m =
[[143 111 123 121 130 113 131 135]
 [126 120 134 146 143 129 127 121]
 [112 120 134 135 138 148 117 113]
 [125 116 129 122 132 127 135 136]
 [140 116 138 147 145 119 128 129]
 [129 140 137 140 122 126 123 139]
 [116 120 139 132 136 136 122 117]
 [140 117 127 113 130 107 121 138]
 [139 107 120 139 143 126 116 132]
 [124 135 126 103 117 124 136 113]
 [138 139 123 116 109 116 142 139]
 [126 107 123 135 158 133 138 129]
 [134 134 128 104 108 126 107 132]
 [127 129 134 136 149 138 119 120]
 [136 137 121 129 133 136 131 141]
 [133 134 116 122 122 136 149 144]]
m[0,0]: 143
m[6,6]: 122
m[9,1]: 135
m[10,4]: 109
m[12,6]: 107
m[2,1]: 120
m[:, 1]: [111, 120, 120, 116, 116, 140, 120, 117, 107, 135, 139, 107, 134, 129, 137, 134]
m[2,5]: 148
m[13,1]: 129
m[7]: [140, 117, 127, 113, 130, 107, 121, 138]
m[15,4]: 122
m[:, 4]: [130, 143, 138, 132, 145, 122, 136, 130, 143, 117, 109, 158, 108, 149, 133, 122]
m[11]: [126, 107, 123, 135, 158, 133, 138, 129]
m[:, 3]: [121, 146, 135, 122, 147, 140, 132, 113, 139, 103, 116, 135, 104, 136, 129, 122]
m[15]: [133, 134, 116, 122, 122, 136, 149, 144]
m[0,2]: 123
m[3]: [125, 116, 129, 122, 132, 127, 135, 136]
m[:, 0]: [143, 126, 112, 125, 140, 129, 116, 140, 139, 124, 138, 126, 134, 127, 136, 133]
m[14,1]: 137
m[3,1]: 116
m[9,6]: 136
m[10,6]: 142
m[13,2]: 134
m[7,4]: 130
m[9,7]: 113
m[14,0]: 136
m[0,4]: 130
m[5,4]: 122
m[2,3]: 135
m[0,5]: 113
m[12]: [134, 134, 128, 104, 108, 126, 107, 132]

W = [143 102 129 138 108 141 139 130 127 152 111 104 145 132]
W[0]: 143
W[7]: 130
W[13]: 132

B =
[[125 126 136 132 128 116 132 131 128 127 122 120 130]
 [136 129 121 142 130 125 119 121 121 131 122 134 142]
 [107 122 126 117 116 118 134 123 127 128 134 120 146]
 [130 131 126 126 128 129 115 134 129 130 120 127 135]
 [136 129 124 123 128 127 141 121 119 124 131 139 119]
 [128 137 128 116 136 137 137 129 126 108 109 138 137]
 [145 134 128 113 129 127 128 126 128 125 133 125 124]
 [129 121 123 142 121 130 142 124 121 131 124 118 126]
 [130 126 131 128 116 114 125 134 131 108 128 126 129]
 [128 141 129 120 138 128 113 123 126 128 119 132 119]
 [124 135 127 131 129 133 125 127 123 113 145 128 136]]
Indices start at 0.
(0, 0): 125
(8, 4): 116
(10, 12): 136
(7, 12): 126
(10, 2): 127
(1, 2): 121
(10, 11): 128
(6, 3): 113
(2, 12): 146
(1, 5): 125
(0, 6): 132
(4, 9): 124
(5, 12): 137
(3, 0): 130
(9, 10): 119
(5, 1): 137
(10, 1): 135
(4, 11): 139
(3, 12): 135
(6, 5): 127
(3, 9): 130
(5, 3): 116
(1, 10): 122
(10, 5): 133
(8, 5): 114
(7, 7): 124
(8, 10): 128
(1, 4): 130
(6, 6): 128
(10, 6): 125
(4, 3): 123
(6, 0): 145
(1, 6): 119
(6, 7): 126
(9, 9): 128
(6, 9): 125

A =
[[141 142 124 140 120 126 148 128 103 125]
 [143 131 127 129 127 126 147 131 110 126]
 [138 129 128 130 129 122 139 126 114 131]
 [140 137 122 128 129 118 133 120 120 126]
 [134 129 127 143 129 121 129 118 126 123]
 [128 127 124 139 129 128 126 126 123 119]
 [131 124 129 134 128 123 119 118 110 123]
 [130 130 126 134 139 120 121 110 128 122]
 [125 129 127 134 145 119 115 108 126 125]
 [131 125 129 139 142 125 113 113 124 117]
 [119 120 134 137 133 123 108 122 140 116]
 [113 133 127 136 140 125 102 118 138 115]
 [110 121 121 131 144 122 105 122 144 114]]
A[-13,-10] => 141
A[5] => [128, 127, 124, 139, 129, 128, 126, 126, 123, 119]
A[-12,-3] => 131
A[:, 4] => [120, 127, 129, 129, 129, 129, 128, 139, 145, 142, 133, 140, 144]
A[:, 3] => [140, 129, 130, 128, 143, 139, 134, 134, 134, 139, 137, 136, 131]
A[0,4] => 120
A[2,6] => 139
A[10,-2] => 140
A[-13,5] => 126
A[:, 9] => [125, 126, 131, 126, 123, 119, 123, 122, 125, 117, 116, 115, 114]
A[-5,5] => 119
A[-2,-4] => 102
A[-10,5] => 118
A[0,2] => 124
A[:, -5] => [126, 126, 122, 118, 121, 128, 123, 120, 119, 125, 123, 125, 122]
A[11] => [113, 133, 127, 136, 140, 125, 102, 118, 138, 115]
A[-11] => [138, 129, 128, 130, 129, 122, 139, 126, 114, 131]
A[5,-3] => 126
A[-3,-10] => 119
A[:, -3] => [128, 131, 126, 120, 118, 126, 118, 110, 108, 113, 122, 118, 122]
A[4] => [134, 129, 127, 143, 129, 121, 129, 118, 126, 123]
A[-4,2] => 129
A[-6,-3] => 110
A[4,0] => 134
A[11,5] => 125
A[-4,0] => 131
A[:, -10] => [141, 143, 138, 140, 134, 128, 131, 130, 125, 131, 119, 113, 110]
A[-4,-5] => 125
A[4,7] => 118
A[-6,-8] => 126
A[-5,1] => 129
A[9] => [131, 125, 129, 139, 142, 125, 113, 113, 124, 117]
A[-9,-8] => 127
A[:, 1] => [142, 131, 129, 137, 129, 127, 124, 130, 129, 125, 120, 133, 121]

data = [136 123 149 125 142 116 127 140 115 125]
data[0] => 136
data[8] => 115
data[1] => 123
data[6] => 127

M =
[[125 111 139 131 123 130 140 123 144]
 [123 137 125 130 125 132 116 120 120]
 [136 140 112 125 140 132 124 140 118]
 [130 138 121 118 149 119 132 135 131]
 [139 115 125 126 116 132 119 151 121]
 [119 117 128 120 116 116 121 118 124]
 [125 147 123 115 142 115 137 120 131]
 [128 125 128 126 125 123 126 134 126]
 [121 145 126 129 127 130 111 119 115]]
Rows and columns are counted from 0.
row 0 col 0 => 125
row 4 col 1 => 115
row 6 col 6 => 137
row 5 col 3 => 120
row 5 col 2 => 128
row 2 col 0 => 136
row 1 col 8 => 120
row 4 col 3 => 126
row 2 col 5 => 132
row 2 col 7 => 140
row 8 col 6 => 111
row 6 col 0 => 125
row 1 col 6 => 116
row 7 col 0 => 128
row 0 col 6 => 140
row 5 col 0 => 119
row 0 col 8 => 144
row 3 col 8 => 131
row 6 col 5 => 115
row 5 col 4 => 116
row 4 col 0 => 139
row 3 col 7 => 135
row 1 col 1 => 137
row 7 col 7 => 134
row 8 col 4 => 127
row 0 col 5 => 130
